These are the activations of a small neural network, seen along a few directions. Each row is one input.
Each table varies a few parts of the input and shows all the possible inputs, shuffled.
Descriptions start from the smaller parts, as in this example, which fits no table here: one of 5 places around a ring, together with either a single point or one of 11 places around a ring or (one of 3 separate values, together with one of 6 places along a line).
Shared parts are said once, and a part with two or three values counts as separate values.

Table:
row 1: [ 17  44 -13 -12  26   7  36  -9 -21 -25 -50  11  22  10 -18]
row 2: [-16 -53   4  -3 -28 -14 -10  24  -1 -26   6 -45 -43 -15   2]
row 3: [  6  18  15  16  27  36 -17  33 -24 -64  15  -5 -14  -3  22]
row 4: [-39 -46   2   2 -12  10  -8   9 -19 -21  22 -41 -46   6  14]
row 5: [-32  19   7  25  24  -4 -59   1  29  35  38  14  13  21  23]
row 6: [  3   6   1  23   0 -40 -58  26  62  26  11  15  11 -17   8]
row 7: [  7  37   1  -8  29  44  29 -16 -42 -20 -29  17  19  22 -11]
row 8: [-38 -26 -13 -22  -9  18  39 -39 -37  23 -21 -21 -12  30 -22]
row 9: [ -1  21 -16   4   0 -18  -7 -20  32  63 -13  39  49  23 -15]
row 10: [-23  25  -6  19  22 -42 -52   8  48  29  17  10  18   9  14]
row 11: [-25 -35  -8  -8 -10 -41  -4  13  14 -19 -18 -49 -45 -20  -6]
row 12: [ 11 -11  13  29 -19 -12 -65  35  47  19  36  17  13 -13  16]
row 13: [ 50  42  22 -25  23  -7  50 -26 -33 -33  50   7 -13 -44  34]
row 14: [ 24   3  -8   7 -22 -16 -13  -1  47  59 -19  43  41  -2 -22]
row 15: [ 43  25  -6  -8   6  10  31   8  -5 -28 -56  15  16 -15 -25]
row 16: [  5 -57  -5 -17 -51  10  33  -6 -17   7 -24 -17 -13  -1 -27]
row 17: [-13  -4  11  35  -2  12 -63  19  29  24  51  21  10   8  29]
row 18: [ 30  11  16  11  10  13 -20  48  -6 -69  -1 -10 -11 -24  11]
row 19: [ -4 -39 -17 -22 -33 -17  40 -16  -1  14 -49 -21 -15  -6 -35]
row 20: [ 22  29   4   6  29 -15 -13  37  10 -61 -25 -13 -13 -29   3]
row 21: [-11  15  -2   9   2  19 -14 -25  12  68   8  43  45  35  -7]
row 22: [ 31 -15   4  13 -41  12 -20   9  31  52   6  46  44   2 -14]
row 23: [ 32  19  19  -6  -5 -31   7 -37  20  55  87  34  14 -31  39]
row 24: [-50 -16 -16 -12  11 -43   3  -5   0 -16 -12 -54 -38   6   1]
row 25: [-29 -19 -26 -26 -12 -19  47 -34 -17  18 -42 -26  -8  19 -30]
row 26: [  8  -8   2  19 -24  34 -17  -7  13  57  21  50  42  22  -2]
row 27: [ 28  13   5   1   4  60  27   3 -39 -31 -16  23  16  10  -6]
row 28: [ 52   7   6  -4 -12  38  24  18 -20 -36 -31  18  18 -10 -18]
row 29: [-18 -51  -8 -12 -34  33  36 -20 -35  12  -9 -13 -15  19 -17]
row 30: [-59 -22  -3  -8  14  -5  -4 -10 -20 -10   9 -49 -43  18   9]
row 31: [ -4  47  -3   3  50 -17  -6  19  -5 -58 -19 -18  -7  -2  10]
row 32: [  6 -21   8 -38 -16 -33  60 -50 -29  10  59 -29 -45 -34  23]
row 33: [-13  41  11   7  53  20 -14  13 -24 -53   1 -13 -11   9  17]
Describe the family of inputs behind these rows. -> one of 3 separate values, together with either a single point or (one of 2 separate values, together with one of 5 places around a ring)
Which other rows does row 4 become when the place on the ring of 5 takes its other values? List them by row number. -> row 2, row 11, row 24, row 30
Which other rows does row 16 become when the choice among 3 separate values takes its other values? List them by row number. -> row 22, row 28
Which other rows agree with row 13 in the choice among 3 separate values? List them by row number. -> row 1, row 3, row 7, row 15, row 18, row 20, row 27, row 28, row 31, row 33

Table:
row 34: [-44 -12  -8 -18  17  16  24   2 -49 -51 -33 -42 -32  19   1]
row 35: [ -1  34  -3  -9  30 -29   6 -10  12  11  13   5   3  -7  10]
row 36: [ 14   3 -10 -22  -2  23  51   3 -54 -53 -45 -17 -25  -5 -30]
row 37: [ 27   3   2   7   0  37   4  -3   5  14 -21  37  14  -7 -12]
row 38: [-10 -41 -13 -32 -24   1  55 -19 -29 -20 -23 -57 -46   0 -13]
row 39: [ -2  14  10   8  25   1 -16  -7  22  17  -2  12 -19 -25   4]
row 40: [-28  16   3   8  17  17 -17 -20 -12  19  13   2  12  33   7]
row 41: [-10 -17 -13 -15 -21 -25  27 -24   5  38  23   6  11   8  -5]
row 42: [ 21 -10  20   9 -13   2 -35  35  17 -16  25   2  -4 -16  10]
row 43: [-29  16 -10   4  24  -3  -5  -6  -7  11  15   7  19  41   8]
row 44: [  2  32  12  -6  26 -11  -9 -25   4  19  10   2  -3 -13  11]
row 45: [-30   0  -1  21  15  30 -23  -1   7  19   1  10  -4  19   1]
row 46: [ -9 -38   1   2 -25   3   5 -18  12  48   6  12 -13  -9  -7]
row 47: [ -8 -33 -21   3 -37 -35  -3   0  19  24  -5  -5   9   4  -7]
row 48: [ -5 -43   5  -4 -36 -14 -13   8  18  36  -7  -5  -3  -4 -17]
row 49: [ 28  22   6  -5  -1  25  13 -21 -14  14  -9  28  32   4  -7]
row 50: [25 25 -3 -5  3  6 31 -5 -5  6 -8 31 38 12 -6]
row 51: [ 26  11 -13  14 -15  -2   4  18  14 -11 -34  19  37   7 -11]
row 52: [ 17   1  -6  18 -16 -20 -23  29  16 -27  26   2   8  -9  22]
row 53: [ 17  15   4  -1   3 -11   6   7  -4  -9  52  12  11  -4  28]
row 54: [ -8 -19   1 -12 -26  -7  13 -39  -3  47  21   2   4   2  -4]
row 55: [ 18  -5  16  15  -2  19 -17  10   8  -1  37  17 -14 -20  23]
row 56: [-27  -6   2  15   6  13 -42  23  14   5 -10  -6   7  23 -11]
row 57: [-29   4 -24  21   3  -9 -32  17  13  -6 -10  -5  18  33   2]
row 58: [  5 -17  10  -9   5   8  36  10 -46 -73   6 -42 -35 -24  10]
row 59: [ -1  20 -11  10  12 -38 -22  12  30  -8 -13  -4   3 -12   5]
row 60: [ -7   2   4 -22  30 -10  34 -11 -27 -57 -32 -46 -49 -17  -6]
row 61: [ 30  -2   6   2 -10  21 -12  23  14   0 -32  19  25  -3 -24]
row 62: [  0  10  15   3  14 -16 -33  19  30   4 -14  -4  -9 -21  -8]
row 63: [ 19  13  18   2  -2   8  -8  -7 -11   0  49   8   4 -10  29]
Describe the family of inputs behind these rows. -> one of 5 separate values, together with either a single point or one of 5 places around a ring
The inputs of row 45 and row 37 match in every part but the choice among 5 separate values. If row 57 is changed in the same way as row 45 into row 37, which row does it become? -> row 51
A walk changes only the place on the ring of 5. It starts at row 54 and steps to row 41. List the rest of the walk in order. -> row 47, row 48, row 46
Which other rows agree with row 44 in the choice among 5 separate values? List them by row number. -> row 35, row 39, row 59, row 60, row 62

Table:
row 64: [ 59  22  20   5  -6 -18 -10  18  20 -14  39  23  13 -43  23]
row 65: [ 32 -16   2 -15 -16  38  44   8 -37 -44 -47  -8 -11 -12 -26]
row 66: [ 28 -36   7 -18 -30   7  36  16 -31 -52  -4 -31 -33 -29  -3]
row 67: [ -2  -1   6  21  10 -11 -50  55  20 -54  -4 -24 -15 -11  11]
row 68: [-26 -12   1 -29   7  20  51 -40 -58  -9   6 -31 -28  16  -1]
row 69: [-41   1   4  18  29 -15 -44  22  11 -30  26 -33 -36   0  29]
row 70: [-25 -51  -1   7 -37 -19 -21 -10  29  57  40  -2 -13  -2   8]
row 71: [-11 -35   5 -21 -11   3  42 -17 -39 -28  26 -40 -54 -18  15]
row 72: [ 21  24  17   2  13 -23  -5 -15  11  10  69  14  -7 -32  41]
row 73: [ 63  41  14   7   9  13  -1  13  15  -5  -3  48  34 -25   0]
row 74: [ 30  57   0   2  26  13  16 -19  -2  18   8  51  47   9   7]
row 75: [ 17 -31  -5  13 -43  17 -20  16  31  41 -33  30  28   5 -32]
row 76: [-41 -27  -5  -1 -20  -2 -12 -33  11  76  19   6  13  33  -6]
row 77: [ -1   0 -12 -20   1  38  60 -25 -54 -22 -35  -5   1  22 -20]
row 78: [-57  24  -1   9  47   1 -35   0  -8 -11   6 -22 -11  34  14]
row 79: [-15 -15 -19   8 -26  16  -3 -18  14  64 -23  32  42  39 -25]
row 80: [  0  19   1  24  24  20 -41  49  12 -45 -47   1   7   5 -12]
row 81: [-32  35 -13  19  42  19 -26  16  -4 -23 -35   4  19  40  -5]
row 82: [-18   5 -35 -36   6 -98  41 -25  30   9 -71 -44 -20 -19 -35]
row 83: [  5  47  13  -7  31  -5   6 -36  -6  29  50  24  18   2  26]
row 84: [ 13 -51   1  11 -57 -15 -27  24  37  33  11   7   7 -12 -10]
Describe the family of inputs behind these rows. -> either a single point or (one of 4 separate values, together with one of 5 places around a ring)
A walk changes only the place on the ring of 5. It starts at row 64 and steps to row 73. List the rest of the walk in order. -> row 74, row 83, row 72
